Each row below holds a small network's activations on one input, seen along a few directions.
Each table varies a few parts of the input and shows all the possible inputs, shuffled.
Descriptions start from the smaller parts, as in this example, which fits no table here: one of 6 places along a line, together with either a single point or one of 9 places along a line or (one of 3 separate values, together with one of 5 places around a ring).
Shared parts are said once, and a part with two or three values counts as separate values.

Other details of the inputs shift rows strongly along two fixed directions, in all tables alike. That doesn't count.
To show where, the next rows are all for the same input, with only those details redrawn:
51, 76, -1, -2, -5, -12, -2, 13, -60, 20, 38, 34, 67
16, -21, -4, 12, -4, -9, -12, 27, 10, 44, 0, -20, -39
13, -13, 4, 12, -6, -15, -3, 38, 0, 66, 18, -22, -36
15, -15, 0, 11, -7, -12, -6, 30, 1, 53, 12, -18, -31
43, -13, -31, 7, 17, 29, -43, -31, 31, -84, -85, 10, 10
42, -15, -31, 8, 16, 27, -42, -30, 31, -78, -81, 9, 6
42, -15, -30, 8, 17, 28, -41, -29, 29, -77, -80, 9, 6
38, -23, -32, 8, 17, 28, -43, -30, 36, -78, -86, 5, -2

A family of inputs:
r1: -19, -37, 11, -1, 7, 5, 16, 7, -4, 26, 19, -33, -20
r2: -23, -25, 17, -9, -6, -2, 15, 6, 14, 38, 22, -17, -33
r3: 46, 75, 4, 2, -5, -4, -6, 18, -59, 26, 42, 38, 61
r4: 20, 61, 9, -9, 5, -10, 31, 9, -79, 8, 59, 33, 93
r5: -7, 21, -13, -4, 9, 1, -11, -31, 28, -81, -47, 36, 17
r6: -10, 6, -15, -6, 11, 5, -12, -24, 18, -76, -45, 30, 15
r7: -27, -65, 1, 6, 14, 1, 18, 26, 22, 18, -6, -42, -55
r8: -24, -28, 17, -10, -6, 4, 7, -8, 17, 37, 28, -24, -31
r9: -7, -16, -14, 24, -23, -14, 12, 39, 3, 25, -6, -43, -42
r10: 7, -20, -11, 13, -10, -16, 1, 27, 1, 40, -2, -30, -34
r11: 8, -11, -15, -6, 11, 15, -11, -35, 17, -77, -48, 30, 29
r12: 23, 8, -43, 17, -7, 14, -18, -12, 4, -93, -70, -3, 22
r13: 13, -29, -5, 13, -4, -12, -13, 23, 9, 42, -2, -20, -37
r14: -15, -43, 9, 9, 6, 0, 24, 21, 1, 31, 10, -26, -23
r15: 2, -31, -14, 14, -14, -15, 1, 35, 7, 37, -6, -42, -39
r16: 19, 79, 16, -15, -7, -17, 30, 6, -66, 16, 61, 53, 87
r17: -41, -10, 19, -5, -15, -20, 4, 4, 24, 43, 26, -10, -44
r18: -34, 0, 20, -5, -13, -3, 3, -9, 31, 36, 26, -12, -39
r19: -26, -26, 8, -4, -2, -21, 16, 22, 10, 25, 18, -6, -29
r20: 9, 80, 14, -15, 2, -16, 30, 15, -71, 8, 59, 37, 78
r21: 7, -20, -10, 12, -11, -20, 0, 27, -5, 40, 2, -27, -27
r22: 14, 90, 15, -23, -3, -6, 21, -8, -80, 3, 65, 41, 100
r23: -22, -34, 14, 7, 0, -5, 19, 18, 7, 30, 8, -15, -27
r24: 5, 85, 15, -11, -10, -20, 26, 4, -61, 15, 55, 54, 79
r25: 17, 67, 13, -20, 5, 7, 26, -14, -75, 16, 75, 15, 89
r26: 14, 74, 12, -11, -2, -16, 27, 6, -77, 11, 60, 45, 91
r27: -38, -8, 18, -5, -13, -7, -2, -11, 33, 32, 24, -13, -41
r28: -12, 13, -14, -4, 8, -3, -17, -30, 30, -80, -46, 34, 12
r29: -22, -41, 4, 3, 10, -9, 20, 27, -3, 21, 13, -28, -27
r30: -18, -32, 14, -1, 6, 9, 20, 10, -1, 30, 19, -35, -22
r31: -26, -28, 17, -2, 0, 5, 13, 6, 9, 30, 13, -27, -32
r32: 2, -12, -10, -12, 18, 40, -20, -57, 18, -79, -42, 1, 23
r33: 13, -12, -13, -9, 26, 51, -9, -57, 12, -86, -45, -5, 35
r34: 16, -17, -1, 11, -4, -9, -9, 27, 6, 45, 3, -19, -32
r35: -38, -20, 15, -6, -10, -9, 7, 5, 17, 37, 19, -14, -38
r36: 35, -42, -27, 18, 16, 33, -53, -27, 42, -74, -85, 6, -16
r37: 40, 6, -38, 5, 6, 24, -26, -20, 13, -90, -78, 0, 28
r38: 10, -27, -6, 13, -7, -15, -5, 25, 8, 43, -3, -27, -39
r39: -33, -22, 11, 4, -10, -19, 13, 15, 13, 34, 13, -3, -31
r40: -40, -21, 16, -6, -9, 3, 3, -6, 25, 38, 23, -23, -42
r41: 2, 95, 13, -17, -6, -26, 26, 12, -61, 8, 58, 52, 73
r42: -28, -30, 8, 1, 4, -14, 15, 23, 3, 21, 12, -17, -32
r43: -35, -17, 17, -5, -9, -5, 10, 5, 20, 34, 14, -14, -40
r44: 48, 84, 9, 3, -6, 1, -8, 19, -67, 27, 48, 46, 66
r45: 34, -31, -27, 18, 16, 38, -55, -25, 34, -73, -81, 13, -13
r46: 7, 6, -15, -10, 16, 15, -4, -27, 13, -84, -45, 30, 29
r47: -34, -10, 18, -6, -9, 6, 8, -6, 21, 38, 24, -19, -36
r48: -24, -23, 18, -5, 1, 15, 12, -5, 9, 34, 24, -32, -28
r49: -34, -17, 12, 6, -13, -27, 8, 11, 26, 31, 11, 2, -37
r50: 22, 44, -7, -21, 12, 21, -11, -54, -16, -89, -23, 47, 77
r51: -22, -21, 18, -10, -5, 9, 13, -7, 17, 39, 28, -22, -30
r52: 6, -37, -9, 15, -6, -17, -8, 22, 10, 43, -6, -30, -45
r53: -32, -13, 15, 6, -12, -23, 12, 12, 27, 34, 9, 2, -39
r54: -7, 20, -6, -10, 3, 14, -18, -48, 30, -71, -41, 29, 17
Q: Changing only one part turns r19 into r46. The same change can be made to r6. Which row results?
A: r41
Q: Describe the family of inputs behind these rows.
A: one of 2 separate values, together with either a single point or one of 6 places along a line or (one of 4 places along a line, together with one of 5 places along a line)
Q: Change only the choice among 2 separate values in r54. List by row number the other rows that result.
A: r17
Q: Change only the choice among 2 separate values in r45. List by row number the other rows that result.
A: r44
Q: A walk changes only the place on the line of 6. It starts at r45 and steps to r36. List the rest of the walk in order.
A: r13, r52, r21, r15

A family of inputs:
r55: -14, -86, -6, 20, 2, -14, -1, 39, 28, 49, -18, -59, -84
r56: -33, 3, 25, -6, -11, -6, 21, 13, -10, 59, 54, -28, -22
r57: 17, 20, -6, 2, -1, -16, 9, 17, -30, 6, 13, 8, 25
r58: -43, -62, 10, 5, -6, -2, 6, 21, 44, 58, 6, -62, -89
r59: 46, 9, -25, 13, 14, 14, -26, 0, -11, -54, -50, 14, 29
r60: -11, -11, 14, 10, -19, -26, 0, 44, 11, 85, 34, -16, -59
r61: -5, 12, 1, -4, -9, -18, -1, -7, 3, 6, 8, 18, 4
r62: -7, -13, 13, 14, -24, -24, 8, 40, 7, 82, 32, -13, -48
r63: -22, -90, -20, 13, 4, 7, -22, -9, 81, -50, -86, -30, -80
r64: 14, 22, 1, -11, 11, 24, 5, -29, -23, -42, 1, 19, 56
r65: 42, 3, -21, 2, 9, 13, -15, -21, -18, -42, -31, 7, 41
r66: 16, 14, -8, 13, -16, 1, -10, 5, 0, 5, -7, -4, -2
r67: -11, 46, 15, -15, 1, -4, 20, -9, -32, -15, 33, 32, 54
r68: -9, -13, 19, -2, -5, -8, 28, 23, -14, 66, 43, -22, -16
r69: 47, 34, -5, 11, -1, -1, -7, 16, -43, 21, 13, 11, 40
r70: -28, -10, 12, 3, -11, -13, 24, 24, 0, 42, 26, -28, -29
r71: -9, -22, -9, -7, 13, 20, -13, -29, 38, -52, -43, 0, -14
r72: -23, -16, -3, -4, 11, 5, -5, -24, 38, -49, -40, 14, -12
r73: -17, -15, 2, -6, 6, 9, -4, -29, 34, -33, -26, 10, -10
r74: 18, 2, -7, -11, 19, 36, -11, -30, -14, -54, -19, 5, 40
r75: -15, -67, -7, 0, 18, 36, -17, -28, 51, -46, -50, -28, -40
r76: -22, -5, 12, 11, -17, -32, 1, 38, 14, 59, 20, 5, -48
r77: -15, -26, -15, 3, 3, -7, -17, -17, 41, -46, -50, 11, -25
r78: 10, -30, -15, 5, 19, 22, -4, -9, 7, -42, -39, -11, 1
r79: -17, -10, 11, -2, -16, -31, 11, 31, 1, 74, 42, -19, -41
r80: 8, 23, 6, -8, 10, 10, 18, 4, -48, -2, 33, 10, 49
r81: -43, -104, -10, 4, 18, 24, -31, -34, 113, -58, -94, -29, -104
r82: 22, 27, -7, -11, 15, 20, -4, -24, -15, -46, -12, 18, 45
r83: 31, 44, -20, 4, 0, 12, -28, -18, -5, -52, -32, 21, 32
r84: -42, -60, 11, 4, -4, -9, 16, 21, 40, 35, -3, -33, -71
r85: -39, -6, 20, -1, -11, -11, 29, 20, -10, 49, 46, -24, -21
r86: -7, 34, 18, -16, -5, 0, 20, -13, -27, 5, 39, 19, 44
r87: 6, -43, -9, 0, 18, 41, -10, -31, 14, -50, -40, -13, 5
r88: 21, 27, -13, -6, -3, 1, -9, -25, -9, -41, -18, 28, 43
r89: 55, 31, -20, 6, 15, 17, -30, -8, -24, -44, -30, 21, 43
r90: -33, -7, 23, -2, -13, -6, 26, 10, -10, 57, 49, -27, -18
r91: 23, 2, -9, 10, 2, 3, -17, 12, 1, 6, -10, 0, -9
r92: 9, 27, -1, -10, 14, 20, 9, -22, -23, -57, -5, 25, 55
r93: 13, 38, 3, -8, 6, -2, 19, 6, -39, -7, 24, 18, 50
r94: -23, 48, 17, -14, 3, -13, 19, -11, -25, -8, 39, 40, 44
r95: 7, -23, -23, 6, -3, 13, -17, -25, 28, -47, -50, -12, -9
r96: -15, -18, 9, 16, -20, -27, 5, 49, 13, 66, 19, -13, -56
r97: -9, 8, 3, -15, 13, 21, -8, -38, 12, -54, -19, 18, 23
r98: -27, -11, 7, -13, 13, 14, -12, -36, 35, -42, -21, 13, -8
r99: -24, 4, 16, -7, -15, -36, 7, 21, 3, 67, 45, -2, -32
r100: -3, -24, -15, 7, 3, 10, -39, -19, 57, -47, -63, 14, -41
r101: 20, 54, -5, 8, -13, -15, 0, 21, -32, 8, 15, 17, 29
r102: 21, 25, 3, -7, 10, 6, 7, 4, -40, 13, 29, 2, 39
r103: 34, 27, -5, -2, 5, -8, -3, 11, -42, 16, 24, 1, 35
r104: 6, 52, 7, -9, -8, 1, 17, -10, -37, 4, 31, 12, 50
r105: 4, 13, -3, -9, 6, 13, 1, -31, 3, -43, -18, 21, 32
r106: -36, 9, 30, -8, -10, -16, 25, 2, -8, 55, 59, 3, -6
r107: 21, -13, -8, 15, -3, 3, -12, 12, 8, 10, -18, -5, -13
r108: 8, 38, -6, 1, -12, -18, 8, 12, -28, 3, 18, 5, 28
r109: 29, 43, -3, -9, 1, -11, 2, 6, -40, 8, 29, 16, 44
r110: 32, 9, -19, 11, 5, 6, -17, 5, -1, -42, -40, 18, 15
r111: -12, 8, 16, 9, -21, -29, 4, 30, 4, 71, 36, 8, -31
r112: 13, -15, -9, 5, -1, -4, -1, 3, -1, 7, -6, -10, -3
r113: 17, 55, -4, -9, -10, -13, 1, 1, -34, 6, 29, 9, 40
r114: 3, -6, 14, 1, 0, -5, 23, 25, -34, 67, 48, -22, 1
Q: Changing only one part turns r76 into r59. The same change can be made to r73. Which row results?
A: r114
Q: Changing only one part turns r75 into r97. The same change can be made to r68. Which row results?
A: r105
Q: Describe the family of inputs behind these rows.
A: one of 3 separate values, together with one of 4 places along a line, together with one of 5 places along a line
Q: Change only the place on the line of 5 in r87. List by row number the other rows that result.
A: r64, r86, r90, r106
Q: Change only the place on the line of 5 in r84. List by row number the other rows that result.
A: r70, r72, r78, r93
Q: Change only the choice among 3 separate values in r89. List by row number the other rows that result.
A: r59, r69
Q: Change only the place on the line of 4 in r84. List by row number the other rows that result.
A: r63, r67, r96
Q: Change only the choice among 3 separate values in r77. List by row number the other rows that result.
A: r61, r99
